A small network was shown many inputs. Here are its activations along a few directions, one row for each input.
Each table varies a few parts of the input and shows all the possible inputs, shuffled.
A made-up example of a description, with smaller parts first: one of 6 places along a line, together with either a single point or one of 11 places around a ring or (one of 3 separate values, together with one of 5 places around a ring).
Shared parts are said once, and a part with two or three values counts as separate values.

Table:
x1: [-3.57  3.22 -0.41  0.39  2.99  3.76  4.47  4.08  1.51 -1.95 -6.99  1.96
  3.66  4.79  0.53  4.03]
x2: [ 0.94  2.69  1.71 -1.31 -1.55 -1.22 -0.04  0.76  0.18 -0.63  2.27 -1.11
 -3.03 -2.01  2.06  0.51]
x3: [ 1.21  2.00 -1.27  0.14 -0.27  1.00 -0.08 -0.83  0.31 -0.56  1.37 -0.20
 -4.19 -0.82  2.37 -1.27]
x4: [ 0.96 -5.29 -1.83  3.90  1.72 -0.75 -0.46 -2.07  0.42  2.70 -2.29 -1.64
 -0.39 -0.98 -4.49 -1.66]
x5: [ 1.27 -2.63 -4.44 -0.01 -0.90 -0.33 -0.34 -1.10 -2.09  1.17  1.15 -2.27
  0.64  0.02 -1.38 -3.12]
x6: [ 0.88 -0.70  1.38  4.01  2.35  0.64 -0.16 -1.82  2.81  0.99 -2.09  0.40
 -5.25 -1.83 -0.74  0.19]
x7: [ 0.99 -1.95 -1.44 -1.48 -2.18 -2.51 -0.27  0.47 -2.23  1.11  2.03 -3.20
  1.78 -1.18 -1.68 -1.35]
x8: [ 1.69  0.89  0.89  1.56  1.83  0.67 -0.24 -2.04  2.27  0.25 -0.02  0.65
 -4.59 -0.69  0.30 -0.73]
x9: [-2.74  2.05  6.16 -3.84 -0.51  0.65 -2.11  4.17  0.30 -2.78 -1.79  3.34
  5.98  3.92  2.26  5.46]
x10: [ 0.26 -3.16  0.32 -0.43 -1.64 -3.89 -1.33 -0.50 -1.86 -0.18  3.06 -3.37
  2.48 -1.92 -0.95 -1.69]
x11: [ 1.77 -3.70 -2.32  1.45  1.21 -0.73 -0.54 -2.28 -0.12  1.96 -0.22 -1.39
  0.27  0.16 -3.45 -2.57]
x12: [ 0.21  1.48  3.47 -0.26 -1.01 -2.60 -1.09 -0.21  0.55 -1.92  3.29 -1.28
 -2.33 -2.75  2.79  0.17]
x13: [-3.85  5.11 -2.22 -4.12 -2.04  5.33  2.17  1.37 -2.03 -0.16  0.23  8.11
  4.97  3.27  2.39  2.04]
Question: What do these inputs look like to the network?
Answer: either one of 3 separate values or (one of 2 separate values, together with one of 5 places along a line)
Question: Change only the choice among 2 separate values in x3. List by row number the other rows that result.
Answer: x5
Question: List by row number the other inputs of the same sort as x13.
Answer: x1, x9
Question: Start at x10 and move only the place on the line of 5, one step at a time. The first step leads to x7. Which rows follow, in order?
Answer: x5, x11, x4

Table:
x14: [ 2.47 -1.22  0.61 -0.61 -1.30 -2.51 -2.54 -1.57 -0.53 -0.01  3.77 -2.50
 -2.46 -2.06  0.60 -2.19]
x15: [ 0.03  3.05  0.23 -2.15 -1.80 -0.46  0.70  1.47 -0.76 -1.26  2.00 -0.89
 -0.94 -0.69  2.57  0.38]
x16: [-1.94  3.53  2.59 -2.76 -1.32  0.14 -0.02  1.98 -0.40 -2.77  1.55  1.71
  1.99  0.81  3.74  2.05]
x17: [-2.08  3.75  4.25 -3.94 -1.67  0.71 -0.81  3.07 -0.24 -2.10  0.51  3.21
  3.20  1.80  3.03  3.90]
x18: [ 0.37  0.48 -0.06 -1.72 -2.50 -0.91 -1.21 -1.16 -1.52  0.43  4.09  0.83
 -0.27 -1.91  1.00 -1.21]
x19: [ 2.39 -2.30  2.15  0.90 -1.36 -4.86 -2.22 -1.49 -0.12  0.07  4.00 -4.72
 -3.32 -4.44 -0.12 -1.95]
x20: [-0.97 -4.53 -4.39 -0.81 -0.63 -0.48  0.73  0.85 -3.11  1.62 -1.50 -1.65
  7.42  2.42 -4.17 -1.32]
x21: [ 0.12 -1.19 -2.58  1.84  0.92  1.80  0.70 -2.07  0.18  2.04 -0.97  1.89
 -0.91 -0.15 -1.90 -1.31]
x22: [ 2.22 -2.90 -1.91  2.94  2.12  0.20 -0.63 -2.48  1.18  1.60 -1.29 -1.44
 -3.10 -0.31 -2.31 -2.30]
x23: [-2.19  1.86  0.06  0.81  2.10  2.85  1.89  1.08  1.30 -1.16 -3.51  2.77
  1.35  2.57  0.83  1.95]
x24: [-2.34  2.07  1.72 -0.38  1.75  3.42  1.10  2.16  1.47 -0.49 -4.55  4.27
  2.56  3.57  0.12  3.80]
x25: [ 2.13 -3.98 -0.37  4.46  2.07 -2.14 -0.31 -2.40  1.59  1.68 -1.06 -3.65
 -3.96 -2.68 -3.03 -2.06]
x26: [-0.22  1.38 -2.29  1.41  1.63  2.24  2.62  0.55  0.96  0.35 -3.05  0.17
 -1.57  1.08 -0.35  0.27]
Question: What do these inputs look like to the network?
Answer: either a single point or (one of 2 separate values, together with one of 6 places along a line)
Question: Start at x17 and move only the place on the line of 6, one step at a time. The first step leads to x16. Which rows follow, in order?
Answer: x15, x18, x14, x19

Table:
x27: [-1.47 -0.98 -2.08  0.84  1.59  0.71  2.39  1.89 -0.22 -0.48 -3.79 -1.41
  3.48  2.49 -1.48  0.65]
x28: [-1.34  4.48  2.66 -4.51 -2.63  0.43 -0.10  3.13 -0.98 -1.76  1.64  1.97
  2.02  0.99  3.30  2.94]
x29: [ 2.51 -5.44 -6.32  2.39  0.51 -0.69  0.07 -3.14 -1.58  3.25  0.18 -3.31
 -0.48 -0.74 -4.55 -4.95]
x30: [-2.90  5.58  2.95 -4.64 -2.32  1.93 -0.20  2.22 -0.87 -2.77  2.28  5.19
  3.10  1.72  4.92  3.05]
x31: [ 1.39 -1.89  1.39 -0.39 -2.68 -4.24 -2.06 -1.46 -1.39  0.55  5.04 -2.87
 -1.29 -4.32 -0.08 -1.88]
x32: [ 1.14  0.66 -0.64  5.80  4.96  3.05  2.12 -2.13  4.52  1.00 -5.08  0.90
 -7.48 -0.31 -0.95 -0.04]
x33: [-3.79  2.68 -1.29 -1.38  1.02  5.08  2.20  1.75 -0.17 -0.59 -3.74  6.33
  5.22  4.71  0.66  2.75]
x34: [-0.61  1.90  2.19 -2.41 -1.84 -2.46 -0.11  2.40 -0.96 -2.69  2.28 -2.56
  1.32 -0.57  2.87  0.98]
x35: [ 0.25 -3.85 -0.12  2.11  2.33  0.41 -0.92 -0.77  0.91  1.33 -3.32  0.11
  1.74  1.73 -3.38  0.05]
x36: [-2.24  1.57 -1.56 -1.26  0.70  3.58  2.29  2.66 -0.29  0.41 -4.38  3.09
  4.13  3.97 -0.93  2.65]
x37: [ 3.39 -2.54 -2.06 -0.86 -2.87 -3.85 -2.37 -2.65 -2.29  1.06  6.22 -4.45
 -2.61 -3.76 -0.25 -4.64]
x38: [ 2.00  3.55  3.63  2.56  1.53 -0.12 -0.39 -1.61  3.77 -1.21  0.98 -0.24
 -9.63 -3.37  3.41  0.30]
x39: [ 1.13 -0.95  4.13 -1.14 -1.05 -2.75 -3.36 -0.28  0.21 -0.86  2.72 -1.02
 -0.39 -1.29  0.91  0.36]
x40: [ 0.54 -4.76 -2.89  2.86  0.76 -1.07  0.45 -1.99 -0.64  2.76 -1.03 -1.72
  0.87 -1.26 -4.44 -2.21]
Question: What do these inputs look like to the network?
Answer: one of 2 separate values, together with either a single point or one of 6 places along a line
Question: Changing only the choice among 2 separate values turns x28 into x36. The same change can be made to x39. Which row results?
Answer: x35
